These are the activations of a small network on made-up records, seen along a few directions, one row for each record.
Each row is followed by the record's values for the fields Z, E, G, D, M, J.
Not every record has every field; a missing one is left out.
Other fields move the rows too, some of them a lot.
Random noise pushes rows far along 8 fixed directions. That doesn't count. These rows show it; they differ only by the noise:
[-132 -137  553  204  470   12  237 -364 -402  -79  -59  287  207 -182
 -171  408 -104  110  -18 -462 -236 -638  170  -82  148  -50]
[ 608  -97 -207 -518  251 -103 -269 -395 -111 -137   46  -44 -181  181
   15  -24    2  218  811 -176  -51  -88 -121   18  389  108]
[-218   -2  541  -65   68   47   -8  -96  320  -98 -235  280   26  250
   21  432  -14  -81 -279 -399 -228 -246  -31 -140 -371 -116]
[ 274  117 -165   87  313  -10   76   82 -446 -127 -139 -115  411 -250
   82 -289  -48   10 -267 -158 -114 -181  262   11  483 -301]
[ 207  229   16 -426 -152 -185 -198  303  308  126 -279   48  207  243
  313 -119   35 -126 -215 -132 -260   29 -123 -245 -215 -372]
[ 375  -15  -40  -90  189   48   10 -357 -129  163 -424  182  128  -33
  -52  316  -26  241  -46 -246  153 -401  260  247  406  -90]
[-113  -61  -55  176   95  -48 -172  489  221 -218  315  -47   47   93
 -108 -290 -114 -208 -450  -42 -417  373 -183 -444 -406 -212]
[ 226   97  -18 -195   30 -238  -47  213 -195  482 -303  283  319 -117
 -165  -68 -260  126 -235  157 -125 -293  -44 -268  217 -547]
[ 292 -306   15  111  250  -64 -145 -228 -115  191  181  215  -87   69
 -228  222 -143  267  258 -177 -148 -202  -53 -195   55   -1]
[ 227   95 -156 -352  121 -354   13  165   71  183   -6   47  230 -175
  101   -4  126  -71  -69 -309 -373  -84  -32 -170 -202   17]

[-152   76  -78  250  254  378  -98   83  123 -817    2 -336  -16  111
  -34 -155   63 -236 -442 -282  -28  421  131  246    5  205] -> Z=z1 E=e1 G=g2 D=d2 M=m1 J=j6
[ 187  304   98 -482 -205 -178  -78  212   54  -40 -231 -144  279  170
  647 -269  245 -155   52 -156 -203   66  -80 -140  -53 -156] -> Z=z1 E=e1 G=g2 D=d1
[  91  374  164 -521 -324 -441  214  168  336  379 -335   59  250    8
  491  153  280 -162 -100 -323 -282 -168   38   36 -340  -27] -> Z=z1 E=e2 G=g1 D=d2 M=m1 J=j4
[  36 -119  -84  419  -40  131  -23  146  102  -29  108  -34   24  137
  118 -209 -198   77 -425   56  -61  132   92 -101   39 -220] -> Z=z1 E=e1 G=g2 D=d1 M=m1 J=j3
[ 241  216 -228 -270   21 -179  188   30 -272  121 -208  -95  467 -367
  267 -173  238  -66   12 -122  -68 -140  157  125  194 -126] -> Z=z2 E=e1 G=g2 D=d1 M=m2 J=j2
[ 313    8 -298 -139 -152 -105 -189   69  497   78  192  -91 -246  302
   86 -168  -96  147  -45  224 -141  253 -165 -117  -63  -95] -> Z=z1 E=e1 G=g2 D=d2 M=m1 J=j4
[-271 -252   84  480  156  337  -87  -97 -284 -351  280   30 -415   -7
 -588   -5 -281   22   66  319  234  128  -54    3  171   11] -> Z=z2 E=e2 G=g1 D=d2 M=m2 J=j6
[-261  117  154  -81   26  275  109 -155 -403 -514 -326    8  -40 -240
 -357 -193 -234  -16   61  525  466  -75  -18  263  811 -245] -> Z=z1 E=e1 G=g1 D=d1 M=m2 J=j2
[ 272 -136   23  442  -52  -13 -200  172 -246   90  612 -196   62  225
  392 -408  -99   97  297   98 -353   92 -146 -393 -109 -230] -> Z=z1 E=e1 G=g1 D=d2 M=m1 J=j4
[  75    8  421 -350  180  155 -163 -347 -409 -431 -292  101  -81  337
   -5 -161 -267   60  601   54  153 -281 -167   39  589 -362] -> Z=z2 E=e1 G=g1 D=d1 M=m2 J=j3
[-524 -110  514  389  132  125  222 -242  186 -234   -3  267 -205   91
 -339  445 -194   -1 -277  -18    3 -207   -7   10 -153    7] -> D=d2 M=m1 J=j4
[-387  152  487 -180  -97  250  -85  -26  230 -386 -251   80 -164  419
  -27  -58 -283 -159  -42  246    3   55 -153 -169   81 -358] -> Z=z1 E=e1 G=g2 D=d2 M=m1 J=j4
[ -57  209    8  199   65  -63  178  216 -379  242 -277   18  540 -310
   64 -148   29 -125 -607 -109  -65 -184  206   41  167 -225] -> Z=z1 E=e1 G=g1 D=d2
[-198  141  103  229   51  -57  352   76 -226   77    7  -93  301 -405
  179  -67   96  -84 -310   84  -55 -224  167  113   82 -120] -> Z=z2 E=e1 G=g1 D=d2 M=m1 J=j4
[ 137  113  -48 -255  177 -101  207 -206 -156 -307   93 -274   25 -102
  247  -72  267 -148  487 -265 -149  -67   41  169  186  355] -> D=d2 M=m1 J=j4
[ 144 -176 -202  540  339  204   33 -259 -386 -542  364 -362  -14 -124
  113 -143  113   67  179 -323  -44  110  315   82  240  281] -> Z=z1 E=e2 G=g2 D=d1 M=m1 J=j5
[  44 -104 -107  155   56   34   -9  -19   24  -33  -93   87   60  -42
  -91  202   51  -26 -346 -249   74  -14  211  164  -38  139] -> Z=z1 E=e1 G=g2 D=d1 M=m2 J=j2
[ 333  104 -435 -455 -337 -228 -173  194  239  308 -256  -34   47   37
   52 -124   84   41  -14  174   49  176 -113  -42  -10 -140] -> Z=z1 E=e2 G=g2 D=d1 M=m2 J=j2
[-478   86 -133   79 -218  -22  134  362  333 -338  271 -300 -138 -204
   -3 -327   66 -377 -382  347 -133  441 -118   -9 -268   85] -> Z=z1 E=e1 G=g1 D=d2 M=m1 J=j4
[ 134  198  -75 -681 -208  -44  -87  -66  559  -57 -423   23 -126  219
   30  200  112  -32   42 -205   10   64  -68  207 -251  105] -> Z=z1 E=e2 G=g2 D=d1 M=m2 J=j2
[ 298  -11 -194 -217  113 -292  -76  103  126  442   57   54  101 -125
   81  225  192    5   97 -460 -302  -65  -18  -70 -320  306] -> Z=z2 E=e1 G=g2 D=d2 M=m1 J=j6
[-202  -29  239 -358   97 -136  -43   49   76 -112   -1  166    6   76
 -133  113   -1 -199   69 -229 -282    5 -217 -209 -398  166] -> Z=z1 E=e1 G=g2 D=d1 M=m2 J=j2
[ 101  307 -107  -91  126  142   -6   50 -350 -555  -78 -313  167 -124
  281 -479  151 -261   63   18   58  223  113  190  399  -42] -> Z=z2 E=e1 G=g1 D=d1 M=m1 J=j6
[ 224  406   97 -636  -71 -102  -26  -88  -14    5 -413  -98  150  166
  361 -229  -34   19  257  167   12 -135  -45  -38  439 -466] -> Z=z2 E=e1 G=g2 D=d2 M=m1 J=j4
[-221 -135  123  321  237   12  318 -217  -20  -25   68  228  -17 -242
 -336  458   51   26 -194 -322  -31 -268  164  148 -134  346] -> D=d1 M=m2 J=j2
[ 236 -259 -529   71 -134 -152 -106  -65  485  460  339   -5 -311    0
 -154  255   18  257  -79  109  -19  272  -22  -14 -371  345] -> Z=z1 E=e1 G=g2 D=d2 M=m1 J=j4
[-306 -133  171   79  122   86   63  -25 -251   31 -184  370   -5 -157
 -656  252 -342   44 -258  327  232 -249  -24  -18  214 -155] -> Z=z1 E=e1 G=g2 D=d1 M=m2 J=j2
[-240 -211   94  427  111  -49  146   94 -489  271  464  112   79 -319
 -432 -147 -336  107  -67  365 -194 -123 -129 -348   68 -216] -> Z=z1 E=e1 G=g1 D=d2
[ 306  -92  -54  411 -109  -62  -14    5 -382  799 -282  329  276  -49
   16  263  -54  323 -268   56  134 -399  234   -3  107 -202] -> Z=z1 E=e2 G=g2 D=d2 M=m1 J=j6
[ -79   49  378 -361  -86    7 -233 -133  -59   75 -210  281 -206  263
 -333  117 -348   93  314  345  107 -211 -373 -119  151 -276] -> Z=z1 E=e1 G=g1 D=d2 M=m1 J=j6
[  56  -25   46  -88  280   20  116 -109 -474 -111  116   85   46 -243
 -305 -175 -177   96  170  269  -17 -208    7 -121  462 -176] -> Z=z2 E=e1 G=g2 D=d1 M=m2 J=j2
[ -66 -211   13  333  156 -136   83  -53   25  169  379  -29  -66 -251
    2  190   36   62  -17 -150 -139  -99  -19  -91 -237  268] -> Z=z2 E=e1 G=g1 D=d2 M=m1 J=j4
[   3   56 -207  -47 -198    9 -122  133  185  -15   -5 -131   14   41
   39 -258  -59  -89 -170  142   -9  217  -78 -115  -41 -165] -> Z=z1 E=e1 G=g1 D=d1 M=m2 J=j2
[ 300 -282  -36   85 -138  114 -204 -460   81  424 -161  262 -276  236
 -196  430 -151  439  310  113  307 -313   -2   49  234  -47] -> Z=z1 E=e1 G=g2 D=d2 M=m2 J=j2
[ 144  201 -211 -576   16 -544  224   91 -228  654 -250  349  215 -417
 -352  -37 -170  127  191  261  -44 -400 -142 -121  224 -152] -> D=d1 M=m2 J=j3
[-266  165  -42 -229  -95  -37  196   77  410  -72 -209    1  -22 -238
 -176  186  171 -209 -333   88   89   73  124  366 -255  327] -> Z=z1 E=e2 G=g1 D=d2 M=m1 J=j4
[ 464 -150   65  137   96  179 -145 -339  -19 -133  104 -313  -48  436
  558  -73  114  193  376 -315  -28  -68  160    4  291 -107] -> Z=z2 E=e1 G=g2 D=d2 M=m1 J=j4
[-479  185  323  119 -184  154  262   42  250  -17 -520  154   78    7
 -173  247  -59 -173 -647  252  223 -150  131  195   45 -262] -> D=d2 M=m1 J=j4
[-349  174   41 -128  145  -18   79  217  -74 -513  174 -226  204 -141
   23 -344  180 -282  -29 -115 -257  249 -102    0 -168   41] -> Z=z1 E=e1 G=g1 D=d2 M=m2 J=j3
[-398  -59  -34  408   59  219  101    9   52 -296   28  -55  -77 -214
 -266   39   24  -83 -501   83  255  244  119  234   18  199] -> Z=z1 E=e1 G=g1 D=d2
[ 422   64 -246  -97 -103 -111 -225  131 -148  201   90  -68  129   81
  354 -249  144   34  218  -65 -158  -20   33  -85   26  -39] -> Z=z1 E=e1 G=g1 D=d2 M=m2 J=j2
[  12  103   83  -53 -225   24 -176  236   14  -76  -39  -14   62  280
  108 -264  -49  -92   77  294   43  117 -212 -276   50 -380] -> D=d1 M=m2 J=j2
[-255  -81  -86   82 -260   33 -160  155  307  214  106  174 -261   69
 -325  114 -172 -110 -224  357   19  307 -255 -149 -420  -81] -> Z=z2 E=e1 G=g1 D=d2 M=m1 J=j6

Which values does each new row have?
[ 258 -138 -160 -287  -57 -402 -197  291   55  542  341   69  -56  -23
 -249 -296 -254  127  331  419 -425   78 -338 -551  -86 -318] -> Z=z2 E=e1 G=g2 D=d2 M=m1 J=j4
[ -21 -112 -153  683  231  206  169   11 -469 -214  172 -223  144 -232
 -157 -274 -123   52 -184  260  135  -27  273   92  594 -156] -> D=d2 M=m1 J=j4
[-100    9 -107   62  -95   96 -122  164   63  176 -294  309   71  -65
 -386  122 -124  -37 -346  287  372  121   98  100  -82 -156] -> Z=z2 E=e1 G=g1 D=d1 M=m2 J=j2
[-354   40  151 -169  171  136   87   -8  -83 -426   85   15  -44  -52
 -431 -176 -296 -100  -61  295  -20   40 -134 -126  157 -153] -> Z=z1 E=e1 G=g2 D=d1 M=m2 J=j2
[-379   -3  264 -409   16   91  191 -402  176 -298 -303  113 -355  -15
 -524  373 -132    0  140  274  266 -136  -16  348  188  169] -> Z=z1 E=e2 G=g2 D=d2 M=m1 J=j4
[-348 -177  231 -109  228   65   24 -205  158 -302  148  156 -285   34
 -598  257 -184 -135  126  -37   13  162 -182   60 -243  405] -> Z=z1 E=e1 G=g1 D=d1 M=m1 J=j4
[ 102 -148  119  173 -194  153 -205   36  335   -3  130 -143 -152  516
  340  141   26   22  -77 -197  -62  225  -35 -105 -310  -38] -> Z=z1 E=e1 G=g2 D=d2 M=m1 J=j4
[ 290 -150 -442  129   12   27    3  -13  171  319   75  -70 -194 -167
 -290    6 -100  194 -192  308  155   45  164  141  303   45] -> Z=z2 E=e1 G=g2 D=d2 M=m1 J=j4
[-501   70  323   -9  282   18  256  -35 -433 -643   82 -165  107 -310
 -253 -159  -40 -279    7  -56   20    4   62   33   91  130] -> Z=z1 E=e2 G=g1 D=d1
[-274   25  481  322  133 -162  379  -15 -411   61  142  -61  366 -357
  391   99  197 -146  -10 -339 -360 -535  287  -87  -69   96] -> Z=z1 E=e2 G=g1 D=d2 M=m1 J=j4
[-236  -27  157   49 -142   64  121  -71  -20  264 -389  268 -111 -119
 -392  172 -216   66 -223  523  281 -211   15  148  184 -246] -> Z=z2 E=e2 G=g1 D=d2 M=m1 J=j4
[ 135  186   34 -453 -240   58 -212   -4  419   49 -382   91 -105  396
  150  215  116  -19  235  -78  146   30 -173   90 -139   40] -> D=d1 M=m2 J=j2
[-208   39  292   31 -298  159 -283  331  335  -21  -22  104 -236  481
  -86    1 -233  -20 -175  308   10  246 -258 -283 -327 -284] -> Z=z1 E=e2 G=g2 D=d2 M=m1 J=j6
[  14  -64  -33  -77  188 -390  102  162 -117  149  616  -44  105 -339
  -32 -245  102  -89  291 -137 -509    6 -238 -447 -384  186] -> Z=z2 E=e1 G=g1 D=d1 M=m2 J=j2
[ 438  119 -680 -287  340 -371  300 -182 -253  154  105 -209  283 -641
  244    6  356   59  161 -405 -165 -185  410  392  290  576] -> Z=z1 E=e1 G=g2 D=d2 M=m1 J=j4
[ -71  214   -9 -512 -220 -343  115  115  236  378 -329  243  -11  -60
 -243   89 -121  -46   -7  382   -6 -166 -179  -13   51 -227] -> D=d2 M=m1 J=j4
[-374 -116  127  368   48   31   -6   99  -59 -232  301  -27 -192 -114
 -266  -50 -156  -41  -39  225   -9  215  -59 -165  -97   86] -> Z=z1 E=e2 G=g1 D=d2 M=m1 J=j4
[-237  120   18    4  104   56  137  101   18 -351  -47  -54  125 -267
 -296  -55  -29 -175 -416  -20   42   53  109  149   74   -3] -> Z=z1 E=e1 G=g1 D=d1 M=m2 J=j2
[ 151  129 -357 -556  140 -263  328 -356  226 -155  -33 -163   41 -371
  188  209  412  -49  268 -590 -130  -61  194  458 -101  644] -> Z=z1 E=e1 G=g2 D=d1 M=m2 J=j3
[ -95  181    9 -549 -100  -80 -222  249  121 -403   70 -174 -158  222
   79 -235   -6 -247  249   77 -126  365 -308 -110 -154    5] -> Z=z1 E=e1 G=g2 D=d2 M=m1 J=j6
[   0  150 -269 -248  229 -228  348  -50   75   72 -213   17  138 -544
 -240  188  153  -23 -251 -129  -72  -57  235  278  -16  301] -> Z=z2 E=e2 G=g2 D=d2 M=m1 J=j4
